These are the activations of a small network on made-up records, seen along a few directions, one row for each record.
After each row come some of the record's fields: TAS, MAMUV, KIB, BAMA, ZUPOM, SOSI.
Not every record has every field; a missing one is written missing.
Other fields move the rows too, some of them a lot.
(in the rows, 500 means zero)
Random noise pushes rows far along 15 fixed directions. That doesn't count. These rows show it; they differ only by the noise:
[577 310 473 617 402 482 487 481 441 406 413 520 576 524 649 372 397 450
 270 478 525 432 406 325 534 441 441 386 552 318 603 411]
[682 535 619 591 488 373 456 426 547 331 617 649 466 494 579 578 338 470
 581 529 589 472 356 424 662 492 376 462 558 511 623 396]
[569 502 515 698 563 580 477 599 556 503 636 416 585 464 352 448 500 465
 487 597 401 634 293 591 545 494 574 508 645 502 478 451]
[589 510 485 578 482 443 436 579 644 349 540 548 638 492 409 625 593 517
 591 384 550 507 503 523 447 299 542 410 412 571 564 528]
[332 610 388 168 457 405 660 458 345 612 225 335 298 652 655 380 611 598
 508 415 443 387 425 506 522 560 644 694 457 560 597 546]
[371 411 467 463 466 643 426 494 347 421 753 653 588 387 454 503 457 399
 342 498 651 406 702 437 472 477 407 356 384 447 492 446]
[466 702 545 540 590 491 563 547 390 645 474 307 415 546 509 455 480 419
 484 530 399 617 188 568 681 642 571 670 565 662 466 516]
[318 608 586 318 349 482 382 524 527 548 670 732 660 406 451 652 464 416
 541 523 501 569 571 566 535 563 505 404 404 431 433 641]
[531 408 407 431 444 423 470 502 510 321 392 460 376 566 620 522 471 465
 507 481 635 393 568 388 414 450 546 456 427 470 594 521]
[307 544 422 330 518 587 424 561 304 450 744 515 455 422 405 604 377 414
 486 433 663 374 564 485 508 498 572 421 357 591 523 652]
[482 479 504 548 503 435 432 524 523 481 471 490 408 469 515 553 316 412
 493 541 481 532 450 397 503 627 582 425 563 516 399 632]
[627 686 275 439 834 660 458 475 387 467 693 711 265 448 266 326 520 660
 719 545 464 504 458 826 546 268 418 496 487 733 505 425]
[295 541 628 481 402 490 533 528 413 566 502 441 640 532 468 679 519 482
 574 516 381 560 419 591 593 496 491 664 581 330 520 545]
[307 636 610 362 480 335 415 371 531 337 469 450 382 544 397 619 699 468
 858 726 419 537 409 767 470 606 553 697 664 608 507 330]
[491 718 526 613 726 562 487 590 379 686 518 438 431 488 408 614 364 424
 523 406 485 658 342 565 669 541 478 602 434 724 328 656]
[538 432 297 556 607 683 573 763 351 502 615 355 326 596 487 408 232 517
 316 417 539 477 343 356 573 509 698 487 521 406 534 737]
[424 581 488 468 539 620 693 552 443 668 654 461 503 470 424 423 587 593
 451 493 370 519 551 513 551 568 565 613 540 521 469 487]

[474 574 598 539 380 417 684 476 548 552 406 497 568 507 608 445 656 494
 425 516 272 606 449 439 566 650 540 573 550 475 454 462]	(TAS gad; MAMUV gofuf; KIB missing; BAMA buso; ZUPOM pov; SOSI missing)
[536 464 365 488 403 378 619 321 503 475 392 378 360 298 656 348 596 489
 599 675 220 263 720 442 309 389 491 335 589 541 606 508]	(TAS gad; MAMUV dema; KIB missing; BAMA takil; ZUPOM ved; SOSI kezu)
[502 607 515 537 523 546 531 580 473 528 520 454 400 557 482 409 484 489
 519 631 344 615 347 581 551 637 604 596 599 516 415 514]	(TAS gad; MAMUV dema; KIB missing; BAMA mitub; ZUPOM res; SOSI missing)
[498 349 461 360 440 464 489 427 374 385 356 630 362 603 669 512 331 564
 568 571 504 430 469 551 554 388 368 546 602 137 640 475]	(TAS gad; MAMUV gofuf; KIB missing; BAMA buso; ZUPOM pov; SOSI missing)
[615 451 451 577 558 621 573 513 488 567 685 555 549 369 472 429 402 511
 378 482 543 486 561 389 547 469 463 397 459 497 512 551]	(TAS gad; MAMUV dema; KIB missing; BAMA buso; ZUPOM ved; SOSI gabu)
[371 398 608 561 291 529 542 495 597 434 645 718 749 391 490 615 612 474
 461 565 347 538 785 457 426 492 424 387 532 241 435 485]	(TAS gad; MAMUV gofuf; KIB missing; BAMA mitub; ZUPOM pov; SOSI missing)
[573 498 579 718 417 346 398 296 404 312 376 777 644 429 651 460 488 397
 459 520 355 471 385 467 638 332 179 318 554 460 577 366]	(TAS gad; MAMUV dema; KIB missing; BAMA buso; ZUPOM ved; SOSI gabu)
[633 532 567 454 338 292 594 419 680 497 446 467 499 424 656 659 439 527
 624 422 501 369 634 271 451 483 555 434 401 589 612 666]	(TAS nobol; MAMUV missing; KIB vil; BAMA takil; ZUPOM res; SOSI missing)
[529 493 557 543 492 475 435 384 521 519 374 497 426 459 500 549 395 502
 712 718 365 553 496 621 434 496 439 560 611 417 452 496]	(TAS sabap; MAMUV missing; KIB missing; BAMA takil; ZUPOM res; SOSI missing)
[374 474 479 527 441 416 510 426 460 664 136 451 630 499 566 481 606 468
 448 435 294 567 454 541 484 428 450 524 525 410 420 583]	(TAS nobol; MAMUV missing; KIB bese; BAMA takil; ZUPOM ved; SOSI kezu)
[302 413 604 553 261 413 636 465 225 401 358 324 572 637 736 537 470 438
 334 418 387 341 378 290 606 525 480 626 578 295 686 478]	(TAS nobol; MAMUV missing; KIB vil; BAMA buso; ZUPOM res; SOSI missing)
[563 551 467 638 590 478 550 482 495 525 459 560 367 462 546 451 451 469
 466 515 365 537 567 434 525 576 459 422 535 598 379 549]	(TAS sabap; MAMUV missing; KIB missing; BAMA buso; ZUPOM pov; SOSI missing)
[457 520 514 435 507 493 687 518 562 551 601 356 413 514 527 459 701 569
 440 425 583 357 737 335 414 634 577 574 465 680 507 405]	(TAS gad; MAMUV gofuf; KIB missing; BAMA buso; ZUPOM ved; SOSI kezu)
[564 595 580 314 516 482 456 511 728 650 458 679 466 590 487 505 514 595
 561 490 618 664 597 523 454 700 564 585 389 561 329 510]	(TAS nobol; MAMUV missing; KIB vil; BAMA buso; ZUPOM res; SOSI missing)
[637 590 445 455 524 448 412 523 561 621 451 317 505 398 529 480 486 398
 520 468 597 464 426 551 437 371 560 397 351 715 550 572]	(TAS nobol; MAMUV missing; KIB bese; BAMA mitub; ZUPOM ved; SOSI kezu)
[563 428 613 609 458 365 447 391 625 377 419 412 496 420 555 701 501 374
 640 570 570 505 627 424 395 502 443 480 483 549 489 458]	(TAS nobol; MAMUV missing; KIB bese; BAMA buso; ZUPOM pov; SOSI missing)
[631 558 504 612 483 506 615 512 660 435 619 482 473 455 527 397 640 467
 471 609 414 539 577 406 467 616 545 452 514 610 490 435]	(TAS gad; MAMUV dema; KIB missing; BAMA takil; ZUPOM pov; SOSI missing)
[233 439 669 506 397 365 452 494 412 334 387 703 561 687 423 722 383 694
 635 348 342 414 430 455 571 497 504 593 722 287 474 557]	(TAS gad; MAMUV gofuf; KIB missing; BAMA mitub; ZUPOM res; SOSI missing)
[565 666 499 403 554 550 399 520 588 525 651 507 398 465 495 413 640 363
 506 671 668 591 559 631 452 645 494 501 374 696 433 348]	(TAS sabap; MAMUV missing; KIB missing; BAMA mitub; ZUPOM ved; SOSI kezu)
[613 511 541 780 572 568 708 532 444 368 677 247 376 492 499 486 565 452
 523 603 412 465 480 408 527 576 548 647 589 643 555 340]	(TAS nobol; MAMUV missing; KIB vil; BAMA takil; ZUPOM res; SOSI missing)
[518 601 427 454 571 620 628 524 546 639 672 409 407 323 469 516 616 465
 612 645 418 529 776 602 404 489 498 528 427 566 437 556]	(TAS gad; MAMUV dema; KIB missing; BAMA takil; ZUPOM ved; SOSI kezu)
[503 435 441 395 586 598 512 555 452 698 341 353 547 587 464 382 508 594
 347 340 624 502 421 549 468 435 597 600 402 538 481 482]	(TAS gad; MAMUV gofuf; KIB missing; BAMA mitub; ZUPOM res; SOSI missing)
[444 481 440 635 535 535 587 717 504 541 368 484 417 657 556 528 489 543
 416 429 314 599 563 413 489 559 564 547 582 339 338 683]	(TAS gad; MAMUV dema; KIB missing; BAMA buso; ZUPOM ved; SOSI kezu)
[508 522 338 474 567 597 547 679 507 400 532 406 282 606 554 465 619 441
 455 507 599 503 704 474 381 530 579 524 385 557 478 541]	(TAS sabap; MAMUV missing; KIB missing; BAMA buso; ZUPOM ved; SOSI kezu)
[600 554 465 564 472 509 651 626 779 711 493 386 585 373 433 588 633 584
 633 519 241 655 671 578 368 429 661 477 498 489 399 720]	(TAS sabap; MAMUV missing; KIB missing; BAMA buso; ZUPOM pov; SOSI missing)
[482 443 584 657 441 450 462 423 514 258 453 478 480 579 527 549 572 435
 636 686 417 539 461 528 498 527 404 591 653 373 548 342]	(TAS nobol; MAMUV missing; KIB vil; BAMA takil; ZUPOM pov; SOSI missing)
[562 548 463 419 489 522 569 475 513 503 600 368 308 404 602 439 466 351
 499 708 532 533 542 458 479 692 592 502 464 588 493 539]	(TAS gad; MAMUV dema; KIB missing; BAMA buso; ZUPOM pov; SOSI missing)
[412 399 460 293 343 560 526 379 420 714 399 487 686 356 584 417 535 491
 397 557 445 461 577 592 453 363 407 459 437 260 583 500]	(TAS gad; MAMUV gofuf; KIB missing; BAMA mitub; ZUPOM pov; SOSI missing)
[330 443 531 426 545 571 384 518 455 545 612 649 549 468 349 482 427 491
 469 606 478 608 412 657 536 624 516 493 673 351 355 447]	(TAS gad; MAMUV dema; KIB missing; BAMA buso; ZUPOM ved; SOSI kezu)
[572 536 576 279 383 364 614 377 702 762 422 341 539 371 557 594 475 591
 662 495 531 422 604 427 433 541 617 536 429 592 563 662]	(TAS gad; MAMUV dema; KIB missing; BAMA mitub; ZUPOM res; SOSI missing)
[480 601 434 517 619 497 551 570 471 481 682 668 388 497 352 346 413 618
 444 421 356 488 344 446 616 642 659 406 650 671 413 546]	(TAS nobol; MAMUV missing; KIB bese; BAMA mitub; ZUPOM ved; SOSI gabu)
[442 437 503 491 399 408 417 466 521 363 513 162 505 376 484 608 555 304
 570 555 611 347 538 441 303 505 670 438 402 732 588 529]	(TAS nobol; MAMUV missing; KIB vil; BAMA takil; ZUPOM res; SOSI missing)
[493 283 583 670 375 454 475 415 549 598 242 470 760 484 604 454 574 472
 308 485 412 543 552 420 453 412 351 461 610 249 464 356]	(TAS nobol; MAMUV missing; KIB vil; BAMA mitub; ZUPOM ved; SOSI kezu)
[376 535 432 528 576 569 418 598 345 321 534 524 453 667 444 439 585 440
 384 394 611 513 420 464 536 574 536 496 424 611 457 459]	(TAS nobol; MAMUV missing; KIB vil; BAMA buso; ZUPOM pov; SOSI missing)
[525 362 475 663 386 464 512 600 571 231 581 277 489 550 553 384 545 362
 278 539 579 411 399 234 419 693 728 375 565 556 596 420]	(TAS sabap; MAMUV missing; KIB missing; BAMA takil; ZUPOM pov; SOSI missing)
[483 594 467 373 577 580 643 433 474 652 668 499 296 383 497 497 509 559
 637 602 479 408 824 499 444 569 453 568 470 595 452 515]	(TAS nobol; MAMUV missing; KIB vil; BAMA mitub; ZUPOM ved; SOSI kezu)

Which values does each new row have?
[482 394 378 469 607 515 593 519 390 378 503 350 337 579 496 489 472 557
 404 315 730 320 547 286 477 530 604 547 440 640 564 480]	(TAS nobol; MAMUV missing; KIB vil; BAMA mitub; ZUPOM ved; SOSI gabu)
[291 611 501 404 421 511 369 560 431 336 512 402 531 634 493 482 756 307
 539 680 548 597 349 722 519 570 515 606 500 474 548 391]	(TAS gad; MAMUV dema; KIB missing; BAMA mitub; ZUPOM ved; SOSI kezu)
[668 348 393 261 415 482 654 510 563 678 288 429 401 583 701 477 260 727
 535 447 574 433 481 405 520 385 556 610 495 148 711 691]	(TAS sabap; MAMUV missing; KIB missing; BAMA buso; ZUPOM ved; SOSI gabu)
[514 701 545 344 402 592 417 548 421 735 780 313 598 298 602 477 378 160
 332 641 684 581 322 555 627 644 534 407 266 628 585 623]	(TAS sabap; MAMUV missing; KIB missing; BAMA buso; ZUPOM pov; SOSI missing)
[648 453 510 659 488 516 552 570 682 378 702 561 540 440 446 577 510 533
 553 482 491 515 641 362 456 477 541 383 500 506 515 556]	(TAS nobol; MAMUV missing; KIB vil; BAMA buso; ZUPOM pov; SOSI missing)
[411 378 430 377 564 512 595 380 346 696 374 233 482 458 403 258 434 641
 409 485 442 379 184 538 545 534 666 603 735 513 607 426]	(TAS gad; MAMUV gofuf; KIB missing; BAMA mitub; ZUPOM ved; SOSI gabu)
[359 480 386 342 514 489 567 416 422 685 207 316 507 516 489 385 678 587
 477 416 405 447 536 558 398 437 579 573 476 568 488 513]	(TAS nobol; MAMUV missing; KIB vil; BAMA mitub; ZUPOM pov; SOSI missing)
[240 543 469 295 358 499 493 634 455 548 431 508 552 635 527 469 633 520
 398 440 448 519 484 519 490 611 650 541 475 360 485 596]	(TAS sabap; MAMUV missing; KIB missing; BAMA takil; ZUPOM ved; SOSI kezu)
[515 533 355 258 467 562 359 458 528 640 426 547 591 392 471 434 575 489
 592 553 519 527 551 774 377 228 463 389 332 454 564 566]	(TAS nobol; MAMUV missing; KIB bese; BAMA mitub; ZUPOM pov; SOSI missing)
[504 500 521 740 588 449 577 564 529 402 473 586 447 579 439 512 506 596
 473 392 308 519 508 398 534 556 531 473 655 554 388 502]	(TAS sabap; MAMUV missing; KIB missing; BAMA buso; ZUPOM pov; SOSI missing)
[460 327 411 188 439 462 333 466 582 305 383 666 331 648 578 506 452 516
 536 573 829 467 655 486 357 569 529 502 415 314 513 428]	(TAS nobol; MAMUV missing; KIB bese; BAMA mitub; ZUPOM ved; SOSI gabu)
[604 402 707 516 426 411 681 348 729 726 542 190 739 318 501 580 669 546
 496 474 628 434 589 399 458 530 504 620 540 582 629 270]	(TAS sabap; MAMUV missing; KIB missing; BAMA mitub; ZUPOM ved; SOSI kezu)
[629 656 568 699 610 714 562 664 528 659 752 586 519 472 435 528 377 473
 478 589 413 720 497 536 639 565 436 561 465 493 350 599]	(TAS gad; MAMUV dema; KIB missing; BAMA mitub; ZUPOM res; SOSI missing)
[424 588 453 459 428 487 516 382 391 616 515 526 555 284 549 402 569 388
 497 609 244 455 562 608 482 415 423 350 484 542 508 523]	(TAS nobol; MAMUV missing; KIB bese; BAMA takil; ZUPOM pov; SOSI missing)
[578 691 654 529 464 520 684 570 587 666 625 365 473 583 548 459 559 495
 496 612 411 645 344 496 652 747 572 733 569 523 496 442]	(TAS nobol; MAMUV missing; KIB bese; BAMA mitub; ZUPOM res; SOSI missing)
[482 564 523 485 695 620 388 535 440 639 496 543 361 548 438 533 336 465
 499 522 656 618 512 579 531 590 426 599 422 577 293 524]	(TAS gad; MAMUV gofuf; KIB missing; BAMA mitub; ZUPOM res; SOSI missing)
[746 540 527 551 688 410 566 492 754 751 252 485 415 522 512 485 425 640
 513 367 528 677 466 438 514 609 553 560 496 669 305 539]	(TAS sabap; MAMUV missing; KIB missing; BAMA buso; ZUPOM pov; SOSI missing)
[487 549 568 515 312 393 424 516 702 415 549 432 584 430 516 531 622 359
 551 658 436 562 495 523 393 605 623 417 498 560 493 510]	(TAS sabap; MAMUV missing; KIB missing; BAMA mitub; ZUPOM res; SOSI missing)
